Look-ups in named tables: a row name and a column name give one cell, copied from the table.

Table Zomel
         Zes  Dato  Reseb  Duvaril  Katab  Musif
Vifosa   116   106    120      139    143    111
Pagof     99   113    117       18    160    139
Leb      139   153    114      218    115    115
Kuz      147    98    138      145    146    117
Zez      146   156    127       79    154    113
Lonub    122   132    116      227    127    126
Maza     101   116    114      121    157     94
Gupiv    125   131    140       33    124    135
Bagiluv  143    96    124       91    127    130
Sizame    99   142    119       82    125    127
Kosim    140   152    130      161    140    130

Kosim, Katab => 140
Kuz, Musif => 117
Kosim, Reseb => 130
Zez, Dato => 156
Pagof, Duvaril => 18
Zez, Zes => 146
Leb, Reseb => 114
Kosim, Zes => 140
Lonub, Duvaril => 227
Vifosa, Dato => 106
Gupiv, Katab => 124
Bagiluv, Duvaril => 91
Zez, Musif => 113
Sizame, Musif => 127
Bagiluv, Katab => 127
Kosim, Duvaril => 161

Bimalid
cols = Vokag, Pibefu, Risavok, San, Laregek, Pilav, Zasukeb, Fet, Gotenu, Dus
Famikop: [5.5, 5.0, 5.7, 6.9, 5.0, 6.6, 4.0, 4.9, 2.5, 2.4]
Nif: [4.1, 5.0, 4.4, 5.2, 5.5, 5.2, 5.3, 3.8, 5.1, 5.2]
Zikazen: [3.1, 5.8, 4.9, 5.8, 5.7, 5.5, 5.6, 3.4, 4.0, 4.3]
Papu: [4.4, 6.2, 5.8, 5.8, 5.8, 5.0, 5.8, 4.3, 4.1, 4.1]
Tum: [8.6, 5.1, 6.8, 4.5, 4.7, 4.3, 5.0, 8.2, 6.8, 6.1]
Lik: [2.8, 7.9, 5.9, 4.7, 6.2, 4.0, 7.2, 4.3, 6.4, 6.1]

Gotenu of Lik = 6.4
Risavok of Tum = 6.8
San of Zikazen = 5.8
Fet of Zikazen = 3.4
Fet of Papu = 4.3
Risavok of Famikop = 5.7
Pibefu of Nif = 5.0
Laregek of Papu = 5.8
San of Papu = 5.8
Pilav of Famikop = 6.6
Laregek of Lik = 6.2
Gotenu of Famikop = 2.5
Dus of Papu = 4.1
Laregek of Tum = 4.7
Vokag of Zikazen = 3.1
Zasukeb of Nif = 5.3
Risavok of Nif = 4.4
Gotenu of Nif = 5.1
Which row has the largest Zasukeb? Lik

Table Sot
|  | Pilel | Vosifof | Pip | Buva | Dagemet | Tebisi | Kib | Nakune | Fem |
|---|---|---|---|---|---|---|---|---|---|
| Rapu | 215 | 113 | 148 | 226 | 156 | 133 | 134 | 185 | 72 |
| Zunep | 198 | 103 | 84 | 227 | 201 | 166 | 107 | 182 | 110 |
| Guze | 213 | 118 | 78 | 186 | 136 | 135 | 124 | 172 | 113 |
| Toren | 186 | 104 | 88 | 218 | 191 | 161 | 113 | 194 | 91 |
| Pesoket | 240 | 105 | 104 | 203 | 126 | 181 | 164 | 193 | 116 |
| Gad | 225 | 119 | 132 | 221 | 199 | 121 | 106 | 184 | 79 |
| Gek | 227 | 134 | 88 | 197 | 167 | 143 | 122 | 212 | 102 |
| Gesimes | 201 | 120 | 51 | 192 | 171 | 156 | 138 | 182 | 96 |
| Kiz | 242 | 140 | 83 | 217 | 196 | 152 | 137 | 172 | 117 |
| Ter | 223 | 141 | 79 | 222 | 180 | 157 | 113 | 110 | 113 |
| Dides | 247 | 125 | 121 | 186 | 116 | 157 | 137 | 186 | 91 |
| Tuf | 248 | 134 | 116 | 185 | 124 | 147 | 126 | 178 | 95 |

What is the Fem of Kiz in Sot? 117
What is the Fem of Pesoket in Sot? 116
What is the Tebisi of Pesoket in Sot? 181
What is the Tebisi of Guze in Sot? 135
What is the Pip of Rapu in Sot? 148
What is the Tebisi of Gad in Sot? 121

Nekezib:
,Fena,Geboz,Burov,Ronu,Roz,Nuse,Divenub,Zizasa
Tok,-52181,17240,6480,54089,3622,10579,22039,-8078
Samu,-52043,7792,4027,57658,34729,8918,20029,-27913
Motofi,-52153,16718,5868,42503,27184,-9893,29070,-3911
Kuz,-51972,16256,-1461,56811,22167,-18005,36794,-10402
Koz,-52568,11477,3920,59538,38045,-9950,-642,-7369
Tob,-52040,17255,5975,59716,174,7886,25596,-5655
Rop,-51900,16772,-22429,65069,20588,7099,18897,195
Poda,-51977,6355,3747,57772,32413,10005,27067,-22911
Zur,-52476,19118,-25879,54253,10702,2665,10186,-3259
Voz,-51798,18759,-26159,56120,12057,5281,9903,2617
Viguk,-51887,7299,4482,57545,33672,9394,21534,-27333

Nuse of Kuz is -18005
Roz of Tob is 174
Nuse of Viguk is 9394
Fena of Kuz is -51972
Divenub of Samu is 20029
Geboz of Poda is 6355
Roz of Voz is 12057
Divenub of Zur is 10186
Ronu of Samu is 57658
Roz of Motofi is 27184
Geboz of Motofi is 16718
Divenub of Koz is -642
Roz of Samu is 34729
Ronu of Viguk is 57545
Which row has the largest Divenub? Kuz

Vovukat:
	Zopepub	Sezodi
Lub	-0.735	0.322
Ruma	0.338	0.426
Solid	0.325	0.479
Kuz	0.595	0.459
Sogide	0.792	0.301

Sezodi of Kuz = 0.459
Sezodi of Solid = 0.479
Sezodi of Lub = 0.322
Zopepub of Kuz = 0.595
Sezodi of Ruma = 0.426
Sezodi of Sogide = 0.301
Zopepub of Ruma = 0.338
Zopepub of Sogide = 0.792
Zopepub of Solid = 0.325
Zopepub of Lub = -0.735

Table Malufef
cols = Sep, Kega, Livufa, Munusa, Pezipot, Popef, Nakabot, Loni
Ruk: [610, 597, 625, 663, 637, 152, 638, 691]
Kuzer: [575, 621, 667, 708, 610, 335, 677, 653]
Bafutil: [612, 595, 640, 716, 603, 297, 610, 606]
Kun: [571, 603, 661, 751, 613, 156, 638, 659]
Gevize: [675, 575, 588, 635, 613, 374, 568, 586]
Til: [593, 598, 641, 703, 625, 178, 645, 678]
Manuzev: [623, 595, 635, 682, 612, 194, 641, 638]
Zatizu: [622, 593, 641, 709, 586, 359, 620, 580]
Zulakid: [581, 622, 665, 691, 619, 231, 689, 675]
Degi: [606, 624, 648, 672, 620, 317, 633, 626]
Begas: [624, 589, 618, 683, 619, 326, 600, 629]
Pem: [570, 599, 658, 779, 606, 257, 601, 624]
Luk: [602, 625, 627, 642, 639, 453, 615, 652]
Robegu: [599, 625, 636, 645, 637, 399, 643, 666]

What is the Livufa of Degi in Malufef? 648
What is the Popef of Zatizu in Malufef? 359
What is the Livufa of Pem in Malufef? 658
What is the Pezipot of Degi in Malufef? 620
What is the Livufa of Robegu in Malufef? 636
What is the Livufa of Begas in Malufef? 618
What is the Loni of Zulakid in Malufef? 675
What is the Popef of Ruk in Malufef? 152
What is the Munusa of Zatizu in Malufef? 709
What is the Livufa of Til in Malufef? 641
What is the Munusa of Degi in Malufef? 672
What is the Nakabot of Luk in Malufef? 615
What is the Sep of Manuzev in Malufef? 623
What is the Popef of Zulakid in Malufef? 231
What is the Nakabot of Begas in Malufef? 600
What is the Popef of Luk in Malufef? 453
Which row has the largest Livufa? Kuzer

